Each row below holds a small network's activations on one input, seen along a few directions.
In each table, some parts of the input vary, and every possible input appears once, in random order.
A made-up example of a description, with smaller parts first: one of 3 separate values, together with either a single point or one of 11 places around a ring or (one of 4 places along a line, together with one of 5 places around a ring).
Shared parts are said once, and a part with two or three values counts as separate values.
In the rows, 128 means zero.

Other details of the inputs shift rows strongly along three fixed directions, in all tables alike. That doesn't count.

A family of inputs:
x1: [123  90  75  97  89 121 130 150 118 151 148 157 146]
x2: [159 118 120 114 103  97 118 150 128 126 166 126 115]
x3: [142 170 106 104 175 138 130 129 144 152 125  90 138]
x4: [154 129 106 124 158 128 128 129 163 163 136  98 119]
x5: [117 116 138 164 134 174 134  97 154 106  60 159 123]
x6: [162 120  68 134 115 150 142 109 153 147 122  98 109]
x7: [142  89 161 178 132  95  88 124 119  83 141 175 110]
x8: [109 128 124 147 111 185 150  94 136 107  73 128 103]
x9: [114  61  85 120 118 104  50 171 108 129 168 167 135]
x10: [152 135 156 122 148  84 133 136 108 136 156 106 112]
x11: [129 160  76 107 134 169 186  81 147 183  88  86 131]
x12: [144 200 183  73 153  72 129 152  77 130 176  88 118]
x13: [115 140 171 166 140 125 131  89 122  88 110 182 131]
x14: [133 133 160 109 123 161 143 147 125 163 127 106 156]
x15: [123 129 118 196 119 151 131  93 181  91  99 116 113]
x16: [143 124  85 139 146 151 131 101 186 162 104  88 125]
x17: [132 123 115 179 141 147 119  95 115  84  90 142 121]
x18: [ 91 123 150 175 111 164 132 111 164  83  84 154 122]
x19: [141 190 195 122 116  79 111 123 103  70 153 132 122]
x20: [118 152 136 122 140 123 163 117 109 154 117 118 127]
x21: [116 161 163  96 161 102 138 141 122 151 159 140 137]
x22: [116 134 142 161 108 119 109 112 121  56 128 139 131]
x23: [114  98 136 102  89 119 117 174 109 115 142 164 125]
x24: [117 167 144  85 127 107 163 132 136 148 148 101 151]
x25: [146 136 198 184 117 126 105 108 119  92 157 132 125]
x26: [145 134 116 124 127 143 105 155 100 153 162 106 158]
x27: [160  92  80 129 147 125 136 145 131 160 124 107 124]
x28: [147 157 136 160 125 134 155  78 176  97 103  87 120]
x29: [106  55  73 108  87 151 124 161 140 138 114 139 142]
x30: [111 128 179 172 108 146 125  97 109  95 146 166 153]
x31: [156 182 181  90 157  76 145 135 105 143 178  79 100]
x32: [103 128 178 144  87 132 118 116 110  76 110 164 102]
x33: [101 107 130  92 135 100 111 153 124 160 166 147 143]
x34: [ 84  22 101 121  93 130  67 191 115 122 147 189 126]
x35: [120 166 143 147 105 142 157  69 136 109 100 135 122]
x36: [146 143  59 133 147 162 149 111 131 160  85  85 131]
x37: [132 183 197  76 176  74 167 151  93 147 167 118 140]
x38: [121 106 101 101 131 142 145 154 114 177 101 119 129]
x39: [131 177  95 113 149 137 141 132 161 155 118  70 143]
x40: [130  82  83 114 139 165 147 150 133 163  85 133 133]
x41: [134 151 165 165 149 116  98  96 119  76 110 157 124]
x42: [116  94 126  90 144 133 111 168 132 154 136 152 129]
x43: [ 89  57  98 123  99 102  97 178 118 136 174 182 143]
x44: [150 142  80 111 118 132 124 126 119 142 128 108 125]
Description of these inputs: one of 4 places along a line, together with either a single point or one of 10 places around a ring.
Changing only the place on the line of 4 turns x26 into x30. The same change can be made to x19. Which row results?
Answer: x1
Which other rows does x37 become when the place on the ring of 10 takes its other values? List them by row number.
Answer: x1, x11, x13, x20, x21, x24, x33, x35, x43
Start at x44 and move only the place on the ring of 10, one step at a time. The first step leads to x12. Which rows follow, in order?
Answer: x36, x17, x41, x3, x9, x39, x22, x19

A family of inputs:
x45: [123 149 147 102 136 142 159 132 163 158 119  99 140]
x46: [150  80  56 110 105 126 117 152 100 160 154 127 123]
x47: [ 97  71  82 112 117 132  89 172 105 156 162 176 168]
x48: [134 101  66 175  96 168 127  94 169 103  99 118 123]
x49: [111 174 227 131 154 100 137 120  97  92 121 153 121]
x50: [136 183 181  54 190 100 162 159 120 179 140  94 139]
x51: [150  69  51 123 145 129 108 159 126 167 133 132 126]
x52: [134 187 175 174 112 121 146  62 128  69 114 118 105]
x53: [110  43  86 116  96 128  94 177  79 141 142 189 132]
x54: [156 128  91 107 142 122 132 143 108 166 139  98 128]
x55: [147 107  97 127 143 132 119 138 158 155 133 102 129]
x56: [154 121  71  96 141 138 136 150 165 181 140  66 135]
x57: [103  20 106 120 107 108  64 206  95 130 162 211 124]
x58: [120 142 184 188  89 105 101  87 118  31 132 158 102]
x59: [145 188  82 168 162 187 156  54 180 143  84  77 157]
x60: [128 237 239  25 151  51 169 162  88 155 189  76 132]
x61: [128 159 181  43 132  74 139 186  71 166 184 120 132]
x62: [122  93 165 206 118 107  82 108  90  46 128 196 101]
x63: [109 161 160 159 106 160 159  81 166  88  83 128 130]
x64: [ 85 119 224 187 113 114  94 112 125  38 123 191 111]
x65: [149 135  70 161 156 177 146  86 188 149  71  92 123]
x66: [124 150  76 130 105 194 178  77 178 141  61  96 136]
Changing only one part turns x55 into x64. The same change can be made to x65. Which row results?
Answer: x57
What do these inputs look like to the network?
Answer: one of 2 separate values, together with either a single point or one of 10 places around a ring
